A small network was shown many inputs. Here are its activations along a few directions, one row for each input.
In each table, some parts of the input vary, and every possible input appears once, in random order.
Descriptions start from the smaller parts, as in this example, which fits no table here: ring(5) and (point or line(11) or (values(3) and line(4))).
Shared parts are said once, and a part with two or three values counts as separate values.

Other details of the inputs vary at random and push rows far along three fixed directions, the same in every table; ignore that.

Rows:
x1: [ 16   8   3  -6 -24  -9  -1  -6  -2   4   0 -18   7   5 -23]
x2: [  0   2  -2   8  16  -8  17   1  16   8   0  -1 -12 -12   5]
x3: [  8  -1   4 -14  -5  -9   3 -16 -16   5  -8 -18  21  17 -19]
x4: [ 0  0  1  9 14 -9 15 -4 19 13  3  1 -7 -9  9]
x5: [  9  -4   2 -14 -12  -6  -4 -12 -17  -2  -4 -12  18  16 -16]
x6: [ -5 -12  -4  -4  28  -1  19  -3   1  -5  -4   2  -6   3   2]
x7: [ 11   0  -3  -8  -5 -14  -1 -12 -19   3   0 -11  19  14 -15]
x8: [  0  -4   1  -1  14 -10  19  -2  18   4   7   2 -15  -8   2]
x9: [ 17  13  -2  -4 -19  -9  -3  -2  -9   6  -3 -24   7   1 -25]
x10: [ -3 -16  -2  -2  23  -9  17  -7   1  -2   5   9  -4   2   9]
x11: [  0   4  -5   7  20 -12  14   1  12   9   6  -2 -14 -13   5]
x12: [  9   2  -1  -7  -3 -10   3 -12 -18   3  -7 -17  21  15 -17]
x13: [ 11  -1  -2  -8  -8 -12  -3 -10 -20   1   0 -10  18  14 -15]
x14: [ 30 -15 -31  62 -49  13   4  32  -2 -37   8  42 -12 -26  14]
x15: [-33   9  23 -14   0  36 -30  11  25  -3   4  17 -24  -8  24]
x16: [ -6 -10  -7  -4  28  -5  13  -3  -2  -1   1   4  -6   1   5]
x17: [ 15  18  -3   3 -14 -15  -5  -7  -6  14   1 -23  15   1 -15]
x18: [  0  -2  -1  -3  18 -10  16   2  14   5   8   0 -19  -8  -2]
x19: [  1  -2  -3   0  14  -5  14   5  14   0   8   3 -19  -8  -1]
x20: [-17  25  27 -11 -38  30 -48   3   4   5  -7  -3   7   0   6]
x21: [-31  -1  15 -18  14  27 -27   5   4  -6   2  20 -14   1  25]
x22: [ -3 -13  -2   1  21  -8  14  -8   2   1   7   9   1   2  15]
x23: [ 32 -15 -35  57 -42  10   9  35  -6 -37   7  38 -17 -25   8]
x24: [ -2  -1  -1   2  19  -1  22   4  17   2  -2  -4 -17  -9  -4]
x25: [ 12  -1   0  -5  -7 -14  -1 -15 -16   6   1 -11  25  15  -9]
x26: [-37  11  28 -16   2  37 -30  11  26   1  -3  14 -24 -11  25]
x27: [  8   1  -1 -11  -8   0   0  -8 -18  -5  -9 -18  19  16 -23]
x28: [ 16  14   0   0 -18 -12   4  -5  -4  10  -6 -24  12   2 -23]
x29: [  0   0  -2   4  18  -6  20   3  16   5  -2  -2 -15 -11   0]
x30: [ 10  -1   2  -7  -6 -12   3 -17 -16   7  -5 -17  26  16 -13]
x31: [ 10   2  -3  -4  -6  -8   1 -10 -18   1  -7 -15  22  14 -14]
x32: [ -1  -5   3  -2  14  -7  19  -1  18   3   6   1 -18  -7  -1]
x33: [-34  11  25 -13   4  28 -30   7  25   4   6  16 -21 -11  29]
x34: [ 10  -3   3 -14 -10  -6   1 -13 -18   0  -9 -18  21  18 -21]
x35: [ 16   9   4  -4 -24 -10   4  -7  -2   7  -7 -22  11   4 -26]
x36: [ 31 -18 -31  59 -46  17  12  34  -2 -38  -2  36 -15 -25   6]
x37: [-21  14  16 -25 -12  26 -40  -1 -13  -2  -7  -5  10  12   1]
x38: [  8   1   0 -10  -4  -7   1 -12 -17   2  -8 -18  20  15 -18]
x39: [ 10   2  -6  -6  -7  -8  -3  -8 -21   0  -4 -14  18  12 -17]
x40: [ 16  12   2  -4 -20  -6   3  -3  -5   5  -9 -25   8   4 -29]
x41: [  0   2  -5   3  18  -8  14   5  13   5   4  -2 -16 -12   1]
x42: [ 11   2  -6  -3  -3 -13   1 -10 -21   1  -3 -15  20  12 -14]
x43: [ 31 -10 -39  65 -47  19   0  40  -9 -40   4  39 -15 -30  11]
x44: [-20  25  28 -18 -38  32 -49   3   5   4  -8  -4   5   0   3]
x45: [-5 -8 -5  5 28 -7 16 -6  1  5  0  4  3  2 13]
x46: [ 12   0  -4  -4  -8 -13  -2 -10 -20   1   1  -9  19  13 -12]
x47: [ 15  14   1  -6 -18 -17  -1  -7  -5  11   4 -20  10   3 -21]
x48: [ -2  -5   3   0  15  -2  23   1  19   2   0  -1 -17  -8  -4]
x49: [-33   2  12 -16  17  30 -28   6   4  -5  -1  17 -12  -2  28]
x50: [ 16  14   0  -1 -22 -14  -5  -6  -6   8   4 -17  11   2 -18]
x51: [  7  -2   4 -17  -7  -3   2 -14 -15  -1  -9 -19  19  18 -23]
x52: [ -3 -15  -2   0  24 -10  17  -8   1  -1   6   9  -2   2  12]
x53: [  0   0  -2   0  15 -10  14   2  14   5   8   2 -16  -9   2]
x54: [-20   9  22 -28 -18  26 -40  -5  -9  -3  -5  -1  11  14   3]
x55: [ 18  12  -6  43 -87  42 -49  30 -15 -27  -7  26  11 -13  11]
x56: [ 13   0  -4  -4  -6 -15  -1 -12 -20   5   2 -11  22  15 -11]
x57: [  0   3  -6   7  16  -8  12   5  12   6   6   0 -14 -14   5]
x58: [-22 -22  -8   3  27 -24  12  26   8   8  -8   9  -4  15  -9]
x59: [ 18  13  -2   0 -19 -18  -3  -8  -6  12   5 -19  13   4 -16]
x60: [ -1   0  -2   5  18  -6  19   2  16   6   0  -3 -14 -12   1]
x61: [  9  -3   2 -12 -11  -7  -2 -12 -17  -1  -3 -10  19  16 -16]
x62: [ -1  -3   3   3  15  -8  20  -1  18   8   1  -1 -14 -10   2]
x63: [ 33 -12 -28  37 -60  17 -13  22 -35 -41  -1  21  14   1 -11]
x64: [ -5 -12  -5  -3  28  -1  18  -3   1  -3  -4   3  -6   2   5]
x65: [-34  -2  18 -16   6  39 -30   6   7 -10  -6  21 -11   1  27]
x66: [-5 -6 -8  3 25 -6 10 -4 -3  2  5  5  1  0 13]
x67: [-36  16  23 -12  10  31 -27  10  25   7  -2  10 -20 -13  28]
x68: [-18  29  21 -21 -27  30 -47   7   1   2  -5 -11   0   2  -4]
x69: [  0   0  -1   0  19 -14  15  -1  14   8  10  -1 -16  -9   3]
x70: [  9  -2   3 -12 -10  -9  -2 -14 -17   2  -2 -13  20  16 -16]
x71: [ -1   3  -4   3  23 -13  17   1  13   9   6  -5 -16 -12   2]
x72: [-30  -1  13 -18  14  26 -27   4   3  -5   3  20 -12   1  27]
x73: [  0  -3   1   2  13 -11  17  -3  18   7   9   2 -13  -9   5]
x74: [ 10  -2   2  -7  -8 -11   3 -15 -17   3  -6 -15  23  15 -15]
x75: [ 31 -15 -31  62 -39   6   9  26   1 -30  10  38  -7 -24  17]
x76: [ -3 -16  -3  -1  24 -10  18  -7   1  -2   6  10  -3   2  10]
x77: [-14  29  21 -11 -33  23 -55   3   1   9   2  -1   9   0  11]
x78: [ -3 -12  -6  -4  23  -6  12  -2  -3  -3   5  11  -6   2   7]
x79: [-37  13  26 -11   0  35 -32  10  26   5  -1  17 -18 -13  30]
x80: [ 22 -21 -30  48 -20   6   6  20 -17 -30   9  39   2 -12  20]
x81: [-4 -9 -9  1 29 -9 14 -3 -3  0  3  5 -4  0  8]
x82: [ -6 -11  -1   1  27  -7  15 -10   4   6   2   5   4   3  14]
x83: [ -5 -14  -2   0  23  -4  17  -6   2  -1   0   7  -1   2   8]
x84: [ -5  -6  -8   3  31 -10  12  -7  -1   6   5   3   1   0  13]
x85: [ -5 -12  -6   1  24   0  16  -1   0  -4  -3   6  -5   1   6]
x86: [-19  10  22 -23 -14  21 -34  -8  -9   2  -9  -5  16  15   4]
x87: [  9   2  -5 -10  -6  -4  -2  -7 -20  -4  -6 -16  16  14 -21]
x88: [ 18  15  -2   5 -17 -13   0  -7  -3  14  -4 -23  18   3 -17]
x89: [ -4 -17  -3   0  22  -3  19  -4   1  -4  -2   8  -4   2   5]
x90: [  1   2  -3  11  15  -6  14   1  15   9   2   0 -10 -11   9]
x91: [ -4 -17  -3  -4  21  -1  17  -4   2  -9   3   8  -6   4   3]
x92: [  0   5  -7   9  17 -10  10   2  12   9   7  -1 -11 -12   9]
x93: [-17  -9  -2   6  13 -23   8  36  24  15  -5   3 -12   0 -12]
x94: [-19  28  25 -22 -34  26 -54   3   2   6   0  -4   3   0   4]
x95: [-31   1  14 -15  12  27 -31   5   4  -4   3  22 -10  -1  30]
x96: [-5 -9 -7 -1 28 -7 13 -4 -3  0  2  3 -5  0  7]
x97: [ -5 -10  -3   0  26  -3  16  -4   0  -2  -3   4  -4   1   7]
x98: [  2  -2  -1   7  13 -12  15  -4  17   8  10   3 -10  -8   9]
x99: [ -1  -1  -1   2  19  -5  21   3  16   6  -2  -5 -16 -10  -1]
x100: [ 16   9   3  -4 -23 -12   0  -8  -2   6   1 -18  10   4 -22]
x101: [ 16  14  -1  -4 -22  -5  -6   1  -9   3  -4 -22   6   2 -27]
x102: [-5 -8 -5  4 25 -4 14 -5  1  2  0  4  1  1 12]
Description of these inputs: values(2) and (point or (ring(5) and line(10))).
Changing only the values(2) part turns x86 into x62. The same change can be made to x97. Which row results?
Answer: x67
Changing only the values(2) part turns x83 into x79. The same change can be made to x3. Which row results?
Answer: x44
Change only the ring(5) part in x27. List by row number the other rows that result.
Answer: x51, x63, x87, x91
Change only the values(2) part in x43. List by row number the other rows that result.
Answer: x39
A walk changes only the line(10) part. It starts at x88 and steps to x90. List the rest of the walk in order.
Answer: x2, x28, x67, x60, x29, x99, x40, x24
Change only the line(10) part in x9. List by row number the other rows that result.
Answer: x11, x17, x41, x43, x57, x68, x71, x92, x101
Change only the values(2) part in x9. List by row number the other rows that result.
Answer: x49

Rows:
x103: [-17  47  29 -13 -57  50 -72  10   6   4  -9 -12   0 -12   7]
x104: [ 32   0 -25  20 -52   0 -11  17 -41 -24 -15 -10  29  15 -36]
x105: [ -2 -37 -29  39  24  -5  32  30   9 -24   6  42 -23 -13  19]
x106: [ 17  -6  -5   7  -2 -25  25   0  14   9   4  -8  -4  -3 -15]
x107: [ 63 -11 -27  29 -50 -25  35  -6 -27 -21  -3 -16  20   2 -46]
x108: [ 26 -13 -25  30 -22 -23  18  16 -11  -9   1   4   5  -1 -19]
x109: [  6  -2 -22  37  25 -11  32  21  28   2   8  15 -34 -32  14]
x110: [ -7   2  13 -29 -20  -7 -25  -5 -26   8 -17 -24  37  34 -31]
x111: [-22   8  26 -20 -49  60 -60   4 -21 -25 -15  13  12  16   6]
x112: [-29  18  18 -21 -28  55 -59  10 -12 -17 -12   9   3   7  11]
x113: [ 23  -4 -12  26 -57   6 -13  17 -14 -21  -2  13  10   0 -13]
x114: [ 23  19  -4   5 -47   9 -20   5 -17  -6  -8 -20  12  -2 -25]
x115: [  9  -4 -17  41  -4 -11  20  25  24   0   9  17 -22 -27  10]
x116: [-51  10  32 -54  34  20 -35  -6  -3  16 -17 -15   9  26   4]
x117: [-29  11  26 -11  35  16   9  -5  51  16  11   9 -44 -30  33]
x118: [-51 -26   9 -22  89  23  23   2  27  -5   0  32 -41  -9  46]
x119: [  3 -47 -24  32  21  -2  40  18   5 -27   1  43 -20  -5  16]
x120: [ 20  14  22 -62  49 -62  38 -84 -16  53   9 -72  42  34 -35]
x121: [ 26  13   6 -56  60 -73  47 -80 -24  54   6 -80  45  35 -43]
x122: [  2  -3   3   1  41 -37  48  -9  43  28  12  -9 -25 -16   0]
x123: [-34   5  30 -37  16  29 -20 -10  11   0  -1  -1  -9   8  13]
x124: [-28  35  24 -19 -31  37 -66  17   1   8  -6  -5   1   0   7]
x125: [  1  -5 -14  11  16  -8  13  13   2  -3   0   5 -13  -7  -1]
x126: [-46  37  45 -43 -17  25 -69   6  15  28  -5 -15   5   9   7]
x127: [ 45  -4 -19  34 -57  -8 -11 -10 -38 -16   8   8  40   8   0]
x128: [ 11 -18 -12  13 -12  -6  12   8  -5 -14  -1  11   4   7 -10]
x129: [ 20   1 -18  11  14 -25  10 -20 -25   6   6  -8  26   8   4]
x130: [ 30 -17 -35  40 -11  -1  28  18  -9 -30  -1  19 -14 -18  -5]
x131: [-24  -4  14  -3  32  21   9   6  39  -1  11  24 -42 -26  35]
x132: [-15 -19 -10  15  60 -19  23  -9  12  10  20  30 -10  -9  48]
Describe the family of inputs behind these rows.
Answer: ring(5) and (point or line(5))
Changing only the ring(5) part turns x126 into x124. The same change can be made to x132. Which row results?
Answer: x129
Change only the ring(5) part in x104. List by row number the other rows that result.
Answer: x105, x112, x123, x128
List by row number the other rows that have the ring(5) part in common with x127.
Answer: x106, x113, x119, x122, x128
